A small network was trained on invented records. Each row is its activation on one of them, seen along a few directions.
After each row come some of the record's fields: W, H, K, D, L, F, C.
Not every record has every field; a missing one is left out.
Other fields move the rows too, some of them a lot.
In the rows, 500 means zero.
Strong random noise was added to every row along 5 fixed directions; ignore it. To show where, here is one row again and again, with new noise each time:
[542,541,516,520,494,395,494,413,604,577,584,549,391,493,573,436,498,542,441,410,566,523,503,487,538]
[514,539,605,473,608,353,512,354,550,657,531,647,351,502,606,396,435,504,381,485,684,551,566,393,475]
[399,608,698,575,286,354,380,449,434,584,629,592,463,528,570,621,673,483,233,553,455,572,681,477,443]
[474,503,552,569,394,537,437,490,452,519,495,435,568,438,519,503,545,542,481,590,399,503,529,566,472]
[472,551,659,494,569,384,480,356,487,625,501,635,410,496,578,416,449,487,382,579,619,534,570,429,424]
[441,565,721,473,583,353,475,373,450,644,496,675,399,531,633,471,465,483,288,613,610,580,625,410,397]
[494,438,507,514,455,556,477,594,437,584,473,402,560,452,643,584,557,595,392,543,408,608,613,515,520]

[442,428,577,484,691,554,544,498,308,566,302,566,623,440,467,408,403,501,546,731,591,479,529,424,381]	W is w5, H is h1, K is k1, F is f3, C is c2
[547,390,340,537,394,569,507,605,540,662,534,351,536,379,559,517,562,610,496,352,525,557,628,472,665]	W is w3, H is h2, K is k2, D is d2, L is l1, F is f5, C is c1
[540,399,374,523,481,585,519,599,434,582,460,421,590,397,467,494,546,549,575,458,584,497,565,435,548]	W is w5, H is h1, K is k1, F is f7, C is c2
[508,387,371,652,318,582,408,522,361,444,511,400,679,363,278,474,659,522,705,518,464,483,552,456,493]	W is w4, H is h2, K is k1, F is f3, C is c2
[600,391,325,599,278,424,393,659,487,483,731,376,532,446,518,648,772,684,478,267,355,706,617,503,604]	W is w4, H is h2, K is k1, F is f6, C is c1
[493,407,430,514,524,563,519,602,357,496,451,489,538,550,525,661,544,476,459,501,535,611,628,321,482]	W is w1, H is h2, K is k1, F is f2, C is c2
[369,633,758,422,577,272,477,471,429,521,501,769,432,661,632,569,525,447,163,592,510,552,590,443,372]	W is w5, H is h1, K is k2, D is d2, L is l2
[612,443,467,467,434,378,465,379,558,749,684,538,331,353,531,305,463,491,526,375,829,567,650,347,529]	W is w2, H is h2, K is k1
[420,497,607,500,578,525,490,404,373,553,405,570,541,462,391,374,436,444,556,685,610,388,490,429,395]	W is w5, H is h1, K is k2, D is d2, L is l1, C is c2
[562,559,465,567,424,407,486,501,587,405,594,535,478,511,452,466,549,539,549,415,453,455,392,601,528]	W is w5, H is h1, K is k1, F is f7, C is c1
[523,460,440,557,431,614,501,518,500,464,473,349,612,346,445,415,482,585,695,552,377,438,450,645,509]	W is w3, H is h2, K is k1, F is f5, C is c2
[507,539,463,528,420,440,507,364,537,632,550,541,481,339,368,324,489,493,602,451,669,386,517,477,525]	W is w2, H is h2, K is k1, F is f5, C is c2
[554,549,555,405,665,378,583,496,590,525,482,554,418,499,683,437,374,623,422,496,457,574,406,633,473]	W is w2, H is h2, K is k1, F is f1, C is c1
[637,366,378,439,528,512,558,597,595,619,582,404,439,497,707,589,531,603,457,282,513,715,597,415,658]	W is w6, H is h2, K is k2, D is d2, L is l1, F is f4, C is c1
[454,439,448,524,335,629,465,532,406,539,429,378,640,395,427,464,503,511,545,592,445,409,527,533,486]	W is w2, H is h2, K is k2, D is d2, L is l1
[536,421,646,341,686,395,542,574,437,700,501,620,355,550,817,558,402,518,239,561,662,735,743,369,476]	W is w7, H is h1, K is k1
[575,508,368,518,564,452,556,554,612,407,519,514,467,527,503,501,503,585,569,345,468,477,358,555,553]	W is w5, H is h2, K is k1, F is f2, C is c2
[629,553,419,450,488,226,561,478,737,662,748,566,281,488,653,473,547,621,345,159,623,619,542,507,662]	W is w2, H is h2, K is k1, F is f4, C is c1
[557,328,305,570,479,662,523,611,401,541,416,355,653,358,400,456,544,536,674,499,546,498,537,438,553]	W is w1, H is h2, K is k1, F is f3, C is c1
[355,622,733,642,197,430,340,523,323,382,575,546,661,505,406,610,697,474,389,735,256,471,539,675,344]	W is w5, H is h1, K is k1, F is f3, C is c1
[617,492,535,548,373,467,423,504,599,418,748,441,399,512,557,503,486,546,581,469,377,586,463,691,515]	H is h2
[504,504,508,622,270,394,393,436,470,483,731,531,444,497,422,544,674,467,520,405,525,616,640,379,495]	W is w6, H is h2, K is k1, F is f2, C is c2
[439,589,714,444,630,383,504,457,419,491,435,679,508,573,572,484,438,510,375,682,496,507,493,557,341]	W is w5, H is h1, K is k1, F is f7, C is c2
[554,428,465,609,292,550,378,355,490,660,672,418,491,284,320,304,552,425,674,449,633,427,641,399,498]	W is w3, H is h2, K is k2, D is d2, L is l1
[464,527,496,392,682,554,543,540,500,525,309,479,636,473,615,460,372,596,460,650,423,484,410,656,508]	W is w2, H is h2, K is k2, D is d2, L is l2, F is f1, C is c2
[519,393,486,428,703,518,571,629,423,541,416,514,538,493,658,503,440,633,464,565,492,601,518,485,479]	W is w5, H is h1, K is k1, C is c2
[588,550,436,488,512,392,552,488,669,521,636,507,350,493,609,460,483,580,495,311,523,559,481,527,580]	W is w3, H is h2, K is k1, F is f1, C is c2
[566,484,466,457,480,382,542,513,587,706,650,549,304,492,602,520,534,466,387,308,740,594,669,338,638]	W is w7, H is h1, K is k1, F is f3, C is c1
[507,491,555,488,638,472,529,591,452,399,412,534,563,533,591,530,463,597,467,605,347,567,412,630,429]	W is w5, H is h2, K is k1, F is f3, C is c1
[387,516,603,539,307,691,418,536,345,475,393,316,674,409,369,539,510,389,600,742,371,351,517,614,453]	W is w7, H is h1, K is k2, D is d1, L is l2, F is f3, C is c1
[437,421,552,511,597,605,516,582,337,265,316,566,717,582,414,672,512,525,464,681,346,561,449,417,398]	W is w4, H is h2, K is k2, D is d2, L is l2, F is f4, C is c2
[488,433,465,506,471,645,480,522,469,440,477,367,513,512,442,526,477,392,591,578,457,429,481,478,490]	W is w5, H is h2, K is k2, D is d2, L is l2
[655,340,188,576,513,626,561,592,582,491,491,331,565,338,393,361,481,602,801,319,557,441,382,504,653]	W is w5, H is h2, K is k1, F is f2, C is c1
[424,593,588,520,597,431,531,413,460,422,397,668,522,605,403,469,463,435,461,574,540,381,413,487,409]	W is w1, H is h1, K is k2, D is d2, L is l1, F is f2, C is c2
[515,481,527,456,505,594,502,622,521,371,457,361,581,527,660,568,436,600,469,582,149,544,426,750,478]	W is w3, H is h2, K is k2, D is d2, L is l1
[547,384,363,434,685,662,621,624,469,481,356,406,535,527,584,546,386,513,585,509,540,527,476,449,532]	W is w5, H is h2, K is k1, F is f3, C is c2
[478,607,587,501,423,547,484,502,524,369,517,434,497,556,479,552,456,451,552,617,343,388,391,676,474]	W is w7, H is h1, K is k1, F is f7, C is c2
[512,410,470,435,497,459,536,614,434,712,497,470,504,392,660,558,544,609,347,468,562,664,700,445,549]	W is w2, H is h2, K is k1, F is f5, C is c1

Here are new rows. What are their fields?
[540,591,414,587,382,332,493,405,637,510,680,632,367,510,366,443,599,458,537,253,679,407,464,413,579]	W is w5, H is h2, K is k1, F is f2, C is c2
[584,513,389,527,341,384,497,518,602,613,675,457,434,388,532,476,605,588,463,295,542,556,552,524,620]	W is w2, H is h2, K is k1, F is f1, C is c1
[468,448,546,435,651,568,553,562,385,567,356,531,510,537,575,521,444,469,431,600,569,573,571,399,464]	W is w5, H is h2, K is k2, D is d2, L is l1, F is f3, C is c1
[565,523,450,412,552,390,570,553,654,492,637,495,395,538,711,551,515,664,393,338,390,613,441,655,587]	W is w2, H is h2, K is k1, C is c2
[499,457,643,506,812,557,520,327,395,421,298,617,556,404,386,164,208,482,783,827,576,385,277,566,275]	W is w5, H is h2, K is k1, C is c1
[451,589,589,407,656,466,550,433,549,525,395,592,468,557,611,440,328,532,439,600,494,470,424,603,469]	W is w2, H is h2, K is k2, D is d2, L is l1, F is f5, C is c2
[495,565,600,465,607,591,483,527,534,362,423,445,536,574,663,573,400,531,503,668,254,516,381,680,419]	W is w3, H is h2, K is k2, D is d2, L is l1, F is f1, C is c2
[444,659,686,525,413,356,454,444,513,426,606,585,458,538,575,556,559,519,365,572,341,528,500,639,409]	W is w3, H is h2, K is k1, F is f1, C is c2
[526,523,516,522,274,468,448,588,505,572,642,432,478,468,547,599,624,503,413,454,468,536,634,539,584]	W is w7, H is h1, K is k1, F is f7, C is c1
[432,513,630,442,521,561,506,565,378,534,414,490,558,514,574,567,463,482,437,696,435,521,577,552,433]	W is w7, H is h1, K is k1, F is f3, C is c2
[446,508,686,322,804,390,604,404,428,748,364,704,381,484,688,400,287,503,342,644,752,593,642,372,380]	W is w2, H is h2, K is k1, F is f5, C is c2
[463,631,499,530,392,331,525,506,650,331,623,652,412,728,463,717,632,427,332,287,401,475,395,497,564]	W is w1, H is h2, K is k2, D is d2, L is l2, F is f2, C is c1
[499,568,503,488,529,446,497,307,550,706,504,584,444,388,433,286,409,447,551,495,764,391,513,417,526]	W is w2, H is h2, K is k2, D is d2, L is l1, F is f1, C is c2
[490,681,557,535,400,434,431,465,690,355,578,447,488,549,536,488,468,564,513,498,243,421,279,830,515]	W is w3, H is h2, K is k2, D is d2, L is l2, F is f1, C is c1
[453,544,496,543,415,484,480,496,478,520,509,522,547,482,402,472,565,456,500,449,553,433,502,474,522]	W is w5, H is h1, K is k2, D is d2, L is l2, F is f3, C is c1
[453,592,603,450,667,473,541,445,547,381,414,588,423,643,502,509,388,419,482,569,468,430,350,536,405]	W is w5, H is h2, K is k2, D is d2, L is l2, F is f2, C is c1
[488,595,521,569,520,384,489,281,586,393,520,663,457,542,278,286,435,359,611,484,609,285,322,486,433]	W is w1, H is h2, K is k2, D is d2, L is l2
[579,482,367,535,393,535,496,477,594,552,595,419,422,470,392,463,557,441,606,347,612,405,491,425,600]	W is w5, H is h1, K is k2, D is d2, L is l1, F is f7, C is c1
[392,523,642,489,484,479,460,395,338,759,402,591,546,388,474,419,464,440,380,673,689,473,673,374,411]	W is w2, H is h2, K is k2, D is d2, L is l1, F is f1, C is c1
